[ 4.9 33.1 10.2  8.9 64.9] : q_826
[ 10.7  -4.6 -60.5  22.6   4.8] : q_189
[-58.5  68.7  46.1  48.9  30.2] : q_155
[10.7 -4.6 85.2 76.1 54.5] : q_413
[ 27.7 -29.8  26.1 -17.2   8.1] : q_970
q_970
[ 27.7 -29.8  26.1 -17.2   8.1]
q_155
[-58.5  68.7  46.1  48.9  30.2]
q_826
[ 4.9 33.1 10.2  8.9 64.9]

[ 10.8  45.0 -29.2   5.3  27.6] -> q_594
[-40.6 -27.3  11.7  -4.6  12.9] -> q_636
[ 24.8  45.2  19.3 -16.0  -6.0] -> q_357
[  9.4 -26.2   1.6 -32.4   6.0] -> q_462
[31.3 15.5  8.3 29.8 59.4] -> q_894
[-40.6 -27.3  11.7  20.1 -91.9] -> q_26
q_636
[-40.6 -27.3  11.7  -4.6  12.9]
q_594
[ 10.8  45.0 -29.2   5.3  27.6]

[-47.9  65.3  67.4  57.4  48.6 -51.9  51.2  61.3  66.2  54.8  53.7]  q_311
[ 41.7 -51.0 -52.9  29.9  26.6 -60.4 -35.1 -43.9 -52.9  30.2  27.6]  q_211
[ 57.5 -52.1 -52.0 -57.2 -54.6  65.3 -35.6 -45.9 -49.8 -55.1 -54.7]  q_232
[ 44.3 -22.2 -23.7 -56.7 -52.4  69.8 -15.5 -15.3 -25.1 -54.2 -54.4]  q_652
[ 50.8 -31.4 -31.7  52.2  51.0 -19.0 -23.3 -24.7 -30.1  52.0  51.7]  q_69
[-22.2  45.1  47.9  60.0  57.6 -42.2  36.8  41.4  47.3  58.1  56.8]  q_291
[ 44.3 -22.2 -23.7 -56.7 -52.4  69.8 -15.5 -15.3 -25.1 -54.2  41.6]  q_683
[ 33.2 -57.4 -57.8  59.5  57.4  49.2  33.6  37.5  46.0 -62.9 -63.9]  q_981
[ 33.2 -57.4 -57.8  59.5  57.4 -61.3 -45.2 -51.6 -58.2  55.2  58.5]  q_643
q_683
[ 44.3 -22.2 -23.7 -56.7 -52.4  69.8 -15.5 -15.3 -25.1 -54.2  41.6]
q_311
[-47.9  65.3  67.4  57.4  48.6 -51.9  51.2  61.3  66.2  54.8  53.7]
q_643
[ 33.2 -57.4 -57.8  59.5  57.4 -61.3 -45.2 -51.6 -58.2  55.2  58.5]

[-15.6  19.0 -88.6  51.7 -15.6  28.2] : q_773
[ 14.0 -54.7 -18.2  19.8  14.0 -89.3] : q_965
[ 22.1 -92.7  45.5  23.9  22.1 -79.5] : q_284
q_773
[-15.6  19.0 -88.6  51.7 -15.6  28.2]
q_965
[ 14.0 -54.7 -18.2  19.8  14.0 -89.3]

[-92.3 -88.6  87.0  94.1  94.6 -90.4] = q_453
[ 92.8  92.0   9.4  14.2  19.1 -92.8] = q_137
[ 57.8  67.5 -69.9 -84.6 -83.7 -45.9] = q_867
[-12.8 -37.3  69.1  88.2  88.2 -64.4] = q_759
[ 91.0  91.0 -67.6 -50.8 -53.2 -89.3] = q_257
[ 82.1  81.4 -88.5 -89.2 -92.5  89.6] = q_61
[ 94.7  92.0 -88.2 -89.2 -92.6  56.6] = q_803
[-93.3 -91.4  83.0  83.0  83.2  76.6] = q_958
[ 86.4  86.5  71.7  84.1  84.5 -97.2] = q_459
[-87.3 -73.7 -76.1 -91.0 -91.3  94.1] = q_272
[ 89.7  82.9 -88.4 -86.1 -90.9  91.0] = q_830
q_459
[ 86.4  86.5  71.7  84.1  84.5 -97.2]
q_272
[-87.3 -73.7 -76.1 -91.0 -91.3  94.1]
q_257
[ 91.0  91.0 -67.6 -50.8 -53.2 -89.3]
q_137
[ 92.8  92.0   9.4  14.2  19.1 -92.8]
q_803
[ 94.7  92.0 -88.2 -89.2 -92.6  56.6]

[ 30.1 -58.4  38.3 -40.2  35.2  28.9  18.0 -20.5 -51.5 -22.9 -48.8  67.0
  78.2  36.1  40.3  31.1  53.7] : q_480
[ 30.1 -58.4  38.3 -40.2  35.2  28.9  18.0 -46.1 -51.5 -22.9 -48.8  67.0
  78.2  36.1  40.3  31.1  53.7] : q_178
[ 55.4  44.7 -51.4  74.2 -48.7  11.1  47.3 -67.9  34.0 -55.4  45.1  37.6
 -75.0 -61.9 -66.6  52.1  35.0] : q_798
[ 37.4  30.2  46.2  30.4  40.3 -25.5 -76.2 -32.3 -28.6  34.6 -30.9 -50.1
  36.9 -78.6 -71.3  13.5  15.9] : q_697
[ 59.9  40.5 -74.1  -1.3 -66.1 -67.6 -27.1 -75.0   2.3 -23.8  45.0 -35.7
  -3.8  17.7   5.9 -54.6  62.4] : q_891
q_891
[ 59.9  40.5 -74.1  -1.3 -66.1 -67.6 -27.1 -75.0   2.3 -23.8  45.0 -35.7
  -3.8  17.7   5.9 -54.6  62.4]
q_798
[ 55.4  44.7 -51.4  74.2 -48.7  11.1  47.3 -67.9  34.0 -55.4  45.1  37.6
 -75.0 -61.9 -66.6  52.1  35.0]
q_697
[ 37.4  30.2  46.2  30.4  40.3 -25.5 -76.2 -32.3 -28.6  34.6 -30.9 -50.1
  36.9 -78.6 -71.3  13.5  15.9]
q_480
[ 30.1 -58.4  38.3 -40.2  35.2  28.9  18.0 -20.5 -51.5 -22.9 -48.8  67.0
  78.2  36.1  40.3  31.1  53.7]

[20.5 -1.8 18.3 10.7  9.3 11.5 13.3 -1.6 14.4 -2.8] = q_989
[ 33.8   7.3  35.0   1.6  28.0  29.5 -26.0 -25.9  23.6  19.2] = q_497
[ 27.2  24.7  11.3 -17.7  62.9   0.0  -5.5  21.3  -8.5  37.4] = q_973
[ 30.8  20.9   9.6 -29.3  72.0   2.6  -7.1  12.1  -3.4  31.3] = q_229
q_973
[ 27.2  24.7  11.3 -17.7  62.9   0.0  -5.5  21.3  -8.5  37.4]
q_497
[ 33.8   7.3  35.0   1.6  28.0  29.5 -26.0 -25.9  23.6  19.2]
q_229
[ 30.8  20.9   9.6 -29.3  72.0   2.6  -7.1  12.1  -3.4  31.3]

[-56.3 -58.4 -73.2  75.0  66.3  64.2 -79.2  78.0  75.5 -77.0] -> q_447
[ 39.6 -42.3  71.1  41.0  61.3 -54.0  45.6  29.1  -8.9  58.0] -> q_93
[ 50.2 -29.1  70.4  20.8  60.0 -76.5  73.4 -55.9  70.0  51.3] -> q_10
[ 50.2 -29.1  70.4  15.6  60.0 -76.5  73.4 -55.9  70.0  51.3] -> q_414
q_10
[ 50.2 -29.1  70.4  20.8  60.0 -76.5  73.4 -55.9  70.0  51.3]

[  0.0   3.4   7.9   0.0   0.0  -6.0   2.0  10.0  31.8   0.0   0.0   0.0
   2.8 -16.5]  q_831
[ 78.0   0.0  37.3 -47.9   0.0   0.0  54.2   0.0   0.0  60.6  56.2   0.0
   0.0   0.0]  q_166
[-6.7  3.8  7.7 -1.6 19.2 -5.7  1.5  9.2 32.0 -3.6 -1.9 27.5  2.5  0.0]  q_394
[ -1.9  -2.9  15.4 -10.8  12.1  -4.6   5.4  14.8  29.5   4.1   7.5  26.7
  13.1 -15.1]  q_658
[ 44.4   0.0  39.1 -41.1 -35.0   0.0  32.1  23.0   6.1  37.1  41.4  -0.6
  67.4 -11.6]  q_610
[  0.0   9.9  -0.8   0.0  30.6  -8.0  -7.4  -6.8  28.6 -18.8 -18.4  19.6
 -10.8 -20.4]  q_220
[-32.6  44.3 -52.4  37.6  25.7  63.6 -29.9   0.0   0.0 -22.7 -52.0 -32.1
 -69.4  52.7]  q_669
[ 15.8 -26.5  32.0 -29.5  -9.7  -8.6  15.7  22.3  18.1   0.0  26.5   0.0
  44.2 -11.8]  q_951
[-12.4   7.5   2.7   6.5   0.0  -7.3  -2.1   2.0  32.1 -10.3 -10.3  25.0
  -5.3 -18.1]  q_801
[-43.7  27.6 -21.2  29.4  24.7  20.1 -34.8 -28.0 -16.2 -39.0 -19.7   0.0
 -45.4   2.5]  q_952
[ 55.6 -50.6  39.6 -43.9   0.0 -36.3  39.0   0.0   2.3  44.3  46.3  -3.2
  72.4 -12.2]  q_543
q_658
[ -1.9  -2.9  15.4 -10.8  12.1  -4.6   5.4  14.8  29.5   4.1   7.5  26.7
  13.1 -15.1]
q_543
[ 55.6 -50.6  39.6 -43.9   0.0 -36.3  39.0   0.0   2.3  44.3  46.3  -3.2
  72.4 -12.2]

[-66.2  46.4  47.5 -65.2 -49.9 -68.1  44.3  48.1  38.9 -50.6 -57.0 -61.7
 -62.2 -65.7 -61.6 -62.1] = q_622
[ 60.1 -47.0 -40.0  58.0  55.2  54.5 -45.3 -40.9 -43.5  54.6  59.3  55.6
  61.9  59.7  61.5  58.9] = q_639
[-25.3  21.2  32.6 -29.3 -25.8 -37.9  28.6  25.9  26.1 -31.4 -34.9 -35.1
 -30.9 -39.4 -32.0 -29.9] = q_91
[-13.6  25.0  28.1 -30.4 -31.6 -33.8  23.4  33.2  24.9 -35.7 -29.6  59.8
 -32.2 -31.7 -22.0 -26.2] = q_838
[-13.6  25.0  28.1 -30.4 -31.6 -33.8  23.4  33.2  24.9 -35.7 -29.6 -28.0
 -32.2 -31.7 -22.0 -26.2] = q_332
q_622
[-66.2  46.4  47.5 -65.2 -49.9 -68.1  44.3  48.1  38.9 -50.6 -57.0 -61.7
 -62.2 -65.7 -61.6 -62.1]
q_332
[-13.6  25.0  28.1 -30.4 -31.6 -33.8  23.4  33.2  24.9 -35.7 -29.6 -28.0
 -32.2 -31.7 -22.0 -26.2]

